These are the activations of a small network on made-up records, seen along a few directions, one row for each record.
After each row come some of the record's fields: NUBA, LON, SIBA, VIBUG, BEMI.
A field that a record lacks is written absent.
The largest differences between rows may come from other fields.
In the rows, zero is written as 500.
Strong random noise was added to every row along 10 fixed directions; ignore it. To show where, here is one row again and again, with new noise each time:
[571 374 548 490 377 582 486 445 625 631 306 301 535 635 456 322 511 495
 543 418 459 438 514 312 456 519 526 433 505 372 418 584 471 465]
[285 302 479 634 439 304 525 587 687 419 639 598 710 621 375 722 567 329
 486 588 340 428 714 625 534 478 457 423 423 668 320 547 369 485]
[554 538 700 708 540 334 696 595 440 443 499 526 458 496 384 779 754 385
 587 624 156 658 447 516 665 600 385 662 371 444 398 657 705 591]
[480 178 531 806 437 487 470 468 500 600 328 507 437 698 474 556 535 463
 537 526 333 386 581 504 645 575 441 556 449 403 544 667 658 442]
[350 510 417 500 399 445 365 452 441 378 587 537 502 496 468 637 366 488
 306 532 528 398 593 710 486 499 539 320 531 625 579 457 416 483]
[590 676 673 465 822 312 663 477 367 334 709 729 583 276 496 659 712 427
 684 569 337 700 553 569 563 494 451 599 368 847 173 453 440 525]
[349 655 420 808 411 421 710 669 497 374 555 521 492 553 399 911 726 251
 610 476 479 554 433 514 517 747 505 676 549 737 409 511 570 664]
[534 463 665 288 464 393 534 493 568 587 516 474 595 428 376 326 551 578
 508 391 211 578 549 400 479 498 495 353 297 456 203 583 402 526]
[480 550 502 409 397 465 652 514 806 594 439 347 659 508 376 534 681 258
 590 393 629 498 530 229 366 604 604 538 621 602 197 509 454 657]
[479 666 472 327 478 500 389 234 715 465 659 398 626 446 503 558 419 514
 277 624 767 520 545 590 459 374 697 427 686 448 582 250 431 503]
[668 828 531 538 684 589 592 350 217 340 590 562 325 290 580 608 495 628
 492 577 593 662 336 619 540 475 476 646 555 624 663 327 610 522]
[560 331 585 392 659 477 400 431 491 418 542 552 707 560 550 266 447 553
 637 508 355 450 712 530 454 316 448 278 343 721 237 498 140 257]

[440 474 340 389 454 543 514 404 688 571 625 384 552 505 480 523 431 469
 409 505 832 587 458 443 456 471 674 567 646 509 583 284 489 524] => {NUBA: vez, LON: motu, SIBA: pive, VIBUG: absent, BEMI: absent}
[337 592 406 610 359 470 647 530 464 634 589 676 369 394 380 555 557 603
 453 255 450 520 402 501 531 725 533 624 426 536 463 471 688 733] => {NUBA: nop, LON: kop, SIBA: pive, VIBUG: fugog, BEMI: monun}
[415 460 427 345 457 512 506 461 581 724 593 674 557 412 448 177 428 740
 484 206 413 510 527 391 431 538 537 423 348 486 337 453 435 563] => {NUBA: vez, LON: kop, SIBA: safef, VIBUG: absent, BEMI: absent}
[571 463 513 412 396 563 432 398 711 659 250 212 513 566 488 490 575 306
 516 480 752 438 478 234 433 619 678 525 714 349 464 540 587 556] => {NUBA: nop, LON: motu, SIBA: pive, VIBUG: absent, BEMI: absent}
[471 520 547 645 452 447 728 701 466 567 519 602 420 485 385 558 628 563
 567 431 196 615 389 452 560 597 335 636 309 389 463 630 675 617] => {NUBA: vel, LON: kop, SIBA: safef, VIBUG: absent, BEMI: absent}
[112 638 130 749 328 598 604 683 669 368 929 676 628 633 457 621 339 736
 374 477 558 552 417 774 445 429 471 550 451 532 776 150 296 500] => {NUBA: vel, LON: kop, SIBA: safef, VIBUG: absent, BEMI: absent}
[502 454 570 537 706 381 463 529 411 510 519 793 483 434 579 485 558 458
 574 516 411 443 607 576 582 497 431 530 433 584 422 632 582 488] => {NUBA: vel, LON: kop, SIBA: pive, VIBUG: kosa, BEMI: difu}
[487 348 435 347 500 504 582 286 761 734 559 570 581 412 423 326 456 534
 423 388 714 462 605 347 443 432 578 546 578 539 369 386 566 591] => {NUBA: vez, LON: motu, SIBA: kaz, VIBUG: kosa, BEMI: monun}
[528 290 532 652 578 472 323 385 243 480 445 603 483 697 575 360 457 529
 582 460 364 382 664 597 591 511 481 304 352 652 424 617 397 246] => {NUBA: vez, LON: motu, SIBA: kaz, VIBUG: kosa, BEMI: monun}
[692 421 710 354 609 419 173 283 195 513 331 387 438 557 656 315 491 461
 532 457 396 485 602 499 606 584 692 252 456 511 347 651 437 301] => {NUBA: vez, LON: motu, SIBA: kaz, VIBUG: kosa, BEMI: monun}
[458 403 288 559 318 701 581 521 689 532 349 296 526 541 460 561 428 441
 521 421 778 355 473 354 311 508 486 574 686 621 570 404 414 562] => {NUBA: nop, LON: motu, SIBA: pive, VIBUG: absent, BEMI: absent}
[410 274 528 563 545 343 360 500 478 462 479 667 472 472 482 729 441 375
 349 698 449 341 682 699 612 446 410 463 533 482 625 642 651 489] => {NUBA: nop, LON: kop, SIBA: safef, VIBUG: absent, BEMI: absent}
[516 481 608 549 575 443 173 360 373 564 350 601 396 523 644 496 492 494
 441 528 463 358 569 617 649 614 629 441 544 316 612 641 651 446] => {NUBA: nop, LON: kop, SIBA: pive, VIBUG: kosa, BEMI: difu}
[545 529 498 441 472 595 331 279 628 458 602 279 684 755 556 299 409 605
 459 587 605 534 549 545 478 320 657 292 501 394 538 309 216 225] => {NUBA: vez, LON: motu, SIBA: kaz, VIBUG: kosa, BEMI: monun}
[573 736 519 565 560 526 539 474 366 425 529 445 542 627 586 423 654 413
 693 408 582 566 459 409 465 610 607 467 508 675 313 454 366 419] => {NUBA: vel, LON: motu, SIBA: kaz, VIBUG: kosa, BEMI: monun}
[247 162 228 885 356 653 410 442 539 657 580 611 551 866 557 284 382 760
 629 193 446 381 578 561 544 629 607 472 300 623 475 357 279 295] => {NUBA: vel, LON: motu, SIBA: kaz, VIBUG: kosa, BEMI: monun}
[586 590 514 638 554 657 481 474 256 389 447 542 428 434 596 499 461 738
 631 427 343 461 440 602 483 499 385 552 399 602 555 427 385 427] => {NUBA: nop, LON: kop, SIBA: safef, VIBUG: absent, BEMI: absent}
[528 730 428 345 396 681 599 542 315 359 551 441 330 209 438 514 274 812
 322 480 497 559 292 612 369 401 347 494 483 488 758 315 470 603] => {NUBA: nop, LON: motu, SIBA: pive, VIBUG: absent, BEMI: absent}
[552  65 519 586 609 474 453 555 484 367 451 537 582 677 515 468 335 452
 472 823 400 344 735 646 532 134 190 342 423 537 631 648 397 206] => {NUBA: vel, LON: motu, SIBA: pive, VIBUG: absent, BEMI: absent}
[649 431 502 522 533 625 417 511 224 669  54 557 196 449 605 323 497 365
 617 273 659 252 471 282 460 722 465 537 650 553 540 812 774 578] => {NUBA: vez, LON: kop, SIBA: pive, VIBUG: kosa, BEMI: difu}
[588 370 474 604 567 590 533 499 320 462 420 552 347 424 526 512 374 645
 470 583 429 497 452 575 543 408 314 566 461 491 720 524 604 452] => {NUBA: nop, LON: motu, SIBA: pive, VIBUG: absent, BEMI: absent}
[594 523 434 635 592 680 542 592 309 394 412 446 470 577 635 376 481 586
 749 411 464 543 415 436 428 522 428 523 435 689 474 466 301 353] => {NUBA: vel, LON: motu, SIBA: pive, VIBUG: absent, BEMI: absent}
[460 454 462 518 301 612 290 703 323 266 390 279 582 768 524 338 298 608
 479 534 246 368 526 619 379 384 356  77 354 460 611 605  73 214] => {NUBA: nop, LON: motu, SIBA: pive, VIBUG: absent, BEMI: absent}
[470 467 463 593 397 522 522 565 489 379 550 429 611 676 467 521 479 474
 522 518 419 434 566 577 456 395 413 393 469 598 493 502 308 393] => {NUBA: vez, LON: kop, SIBA: pive, VIBUG: fugog, BEMI: monun}
[465 585 546 420 349 404 514 625 676 444 417 357 598 522 393 673 565 246
 384 620 484 437 548 436 422 487 457 409 648 388 491 649 541 618] => {NUBA: vez, LON: kop, SIBA: safef, VIBUG: absent, BEMI: absent}
[713 578 493 543 610 771 641 655 385 336 211 287 433 444 601 476 522 411
 810 497 613 500 356 287 330 502 358 645 634 702 493 501 369 470] => {NUBA: nop, LON: motu, SIBA: pive, VIBUG: absent, BEMI: absent}
[455 200 414 472 638 442 462 513 573 498 568 594 638 597 551 427 446 382
 584 556 626 445 693 488 482 379 484 439 485 730 381 494 342 341] => {NUBA: vel, LON: motu, SIBA: pive, VIBUG: absent, BEMI: absent}
[767 518 628 505 726 574 676 685  99 343 368 470 255 338 545 498 513 532
 691 610 327 716 299 446 555 460 251 646 387 575 590 624 613 457] => {NUBA: nop, LON: motu, SIBA: pive, VIBUG: absent, BEMI: absent}
[534 732 573 460 606 431 316 593 461 288 482 394 607 642 639 614 604 189
 580 674 609 515 520 541 505 515 629 403 672 516 511 574 375 392] => {NUBA: vez, LON: kop, SIBA: pive, VIBUG: kosa, BEMI: difu}
[119 496 376 574 427 327 440 687 737 483 814 733 749 626 461 544 540 509
 507 399 343 499 614 666 515 576 612 407 336 567 320 428 253 508] => {NUBA: vel, LON: kop, SIBA: pive, VIBUG: kosa, BEMI: difu}
[490 500 425 418 662 529 449 406 203 409 671 758 337 258 579 455 261 768
 363 522 546 522 501 738 529 390 416 473 416 658 674 345 516 449] => {NUBA: vel, LON: motu, SIBA: pive, VIBUG: absent, BEMI: absent}
[412 304 509 481 519 360 387 328 716 659 585 639 513 478 477 609 441 483
 247 667 589 432 642 618 639 413 561 548 579 258 656 497 761 541] => {NUBA: vel, LON: kop, SIBA: safef, VIBUG: absent, BEMI: absent}
[557 671 513 570 532 552 520 547 323 340 574 451 494 584 539 487 518 547
 584 514 425 596 419 584 506 471 475 453 426 590 529 458 357 388] => {NUBA: nop, LON: kop, SIBA: pive, VIBUG: fugog, BEMI: monun}
[294 270 312 815 382 473 597 713 706 635 398 497 484 732 488 660 641 202
 636 430 664 439 482 344 554 741 589 731 631 521 497 611 671 618] => {NUBA: vel, LON: motu, SIBA: kaz, VIBUG: fugog, BEMI: difu}
[534 674 568 810 377 553 502 695 354 394 274 291 375 701 509 760 685 334
 631 558 341 523 320 469 570 739 477 594 539 319 642 681 629 510] => {NUBA: nop, LON: kop, SIBA: safef, VIBUG: absent, BEMI: absent}

Here are new rows. What are their fields?
[697 440 509 586 513 700 529 586  45 537  92 449 121 432 591 348 440 528
 648 316 499 395 357 324 459 694 353 538 505 588 582 725 687 507] => {NUBA: vel, LON: motu, SIBA: pive, VIBUG: absent, BEMI: absent}
[528 306 494 485 737 481 471 416 172 636 472 835 189 210 588 393 380 696
 509 365 463 555 473 543 641 635 483 632 368 622 528 529 768 552] => {NUBA: vel, LON: motu, SIBA: pive, VIBUG: absent, BEMI: absent}
[399 567 442 556 504 478 468 525 691 443 570 459 578 533 502 726 543 361
 466 646 656 527 489 554 520 515 597 599 647 442 605 403 522 537] => {NUBA: nop, LON: kop, SIBA: safef, VIBUG: absent, BEMI: absent}
[363 599 463 429 159 432 655 932 430 282 408 318 465 450 255 723 466 345
 361 526 267 447 419 503 319 541 243 286 449 545 513 722 414 671] => {NUBA: nop, LON: motu, SIBA: pive, VIBUG: absent, BEMI: absent}
[691 554 531 533 877 659 387 227 391 522 558 618 461 445 773 305 463 720
 678 536 666 622 463 536 596 419 620 670 510 526 573 264 477 301] => {NUBA: vel, LON: kop, SIBA: safef, VIBUG: absent, BEMI: absent}
[451 656 549 543 404 442 422 583 335 496 400 481 393 513 471 622 600 399
 514 383 384 487 439 488 525 769 574 449 480 473 457 645 589 578] => {NUBA: vez, LON: kop, SIBA: safef, VIBUG: absent, BEMI: absent}
[467 167 600 598 604 334 187 328 508 658 322 552 567 751 636 382 612 247
 641 432 509 332 779 418 646 710 758 346 498 580 189 707 489 330] => {NUBA: vel, LON: motu, SIBA: kaz, VIBUG: kosa, BEMI: monun}
[529 655 685 331 541 404 391 603 322 411 513 565 440 370 490 452 478 603
 442 517 171 570 454 630 551 496 445 353 330 362 496 639 484 502] => {NUBA: vez, LON: kop, SIBA: pive, VIBUG: kosa, BEMI: difu}
[439 575 692 393 346 327 119 541 563 368 326 329 598 597 528 668 510 279
 298 693 345 291 637 655 530 533 606 188 612 227 540 736 424 478] => {NUBA: nop, LON: kop, SIBA: pive, VIBUG: kosa, BEMI: difu}
[347 346 356 255 596 367 577 457 692 633 809 795 588 285 428 430 375 567
 341 462 671 547 627 547 472 353 511 525 469 642 433 353 527 600] => {NUBA: vel, LON: kop, SIBA: safef, VIBUG: absent, BEMI: absent}
[445 696 413 484 392 594 757 585 747 455 715 307 604 438 385 650 559 611
 519 532 559 768 273 440 436 465 542 731 511 415 550 187 419 628] => {NUBA: nop, LON: motu, SIBA: pive, VIBUG: absent, BEMI: absent}
[588 131 422 546 860 595 348 206 380 711 532 745 447 497 752 183 393 708
 707 367 695 520 609 466 629 494 653 647 426 685 437 331 488 271] => {NUBA: vel, LON: motu, SIBA: pive, VIBUG: absent, BEMI: absent}
[623 511 508 508 543 707 323 332 451 626 371 440 449 542 654 210 399 778
 555 384 488 496 422 443 513 509 591 498 483 290 622 422 457 378] => {NUBA: nop, LON: kop, SIBA: safef, VIBUG: absent, BEMI: absent}
[419 240 526 261 518 395 510 504 798 718 543 722 657 363 395 263 434 586
 426 424 402 375 690 436 449 332 403 437 404 426 330 584 489 584] => {NUBA: nop, LON: kop, SIBA: pive, VIBUG: kosa, BEMI: difu}
[430 625 447 427 418 444 465 313 486 418 575 502 406 311 440 794 413 419
 211 589 752 421 532 668 489 513 589 496 713 605 642 372 648 653] => {NUBA: vez, LON: motu, SIBA: kaz, VIBUG: kosa, BEMI: monun}
[402 666 391 424 208 646 585 645 575 540 560 348 448 530 380 366 360 754
 336 383 420 572 292 482 388 483 453 419 414 224 695 417 458 572] => {NUBA: vel, LON: kop, SIBA: safef, VIBUG: absent, BEMI: absent}
[373 798 579 553 442 240 379 540 522 194 804 395 627 713 464 880 572 272
 236 903 441 668 517 825 644 428 616 298 547 329 675 475 473 397] => {NUBA: vel, LON: motu, SIBA: kaz, VIBUG: kosa, BEMI: monun}
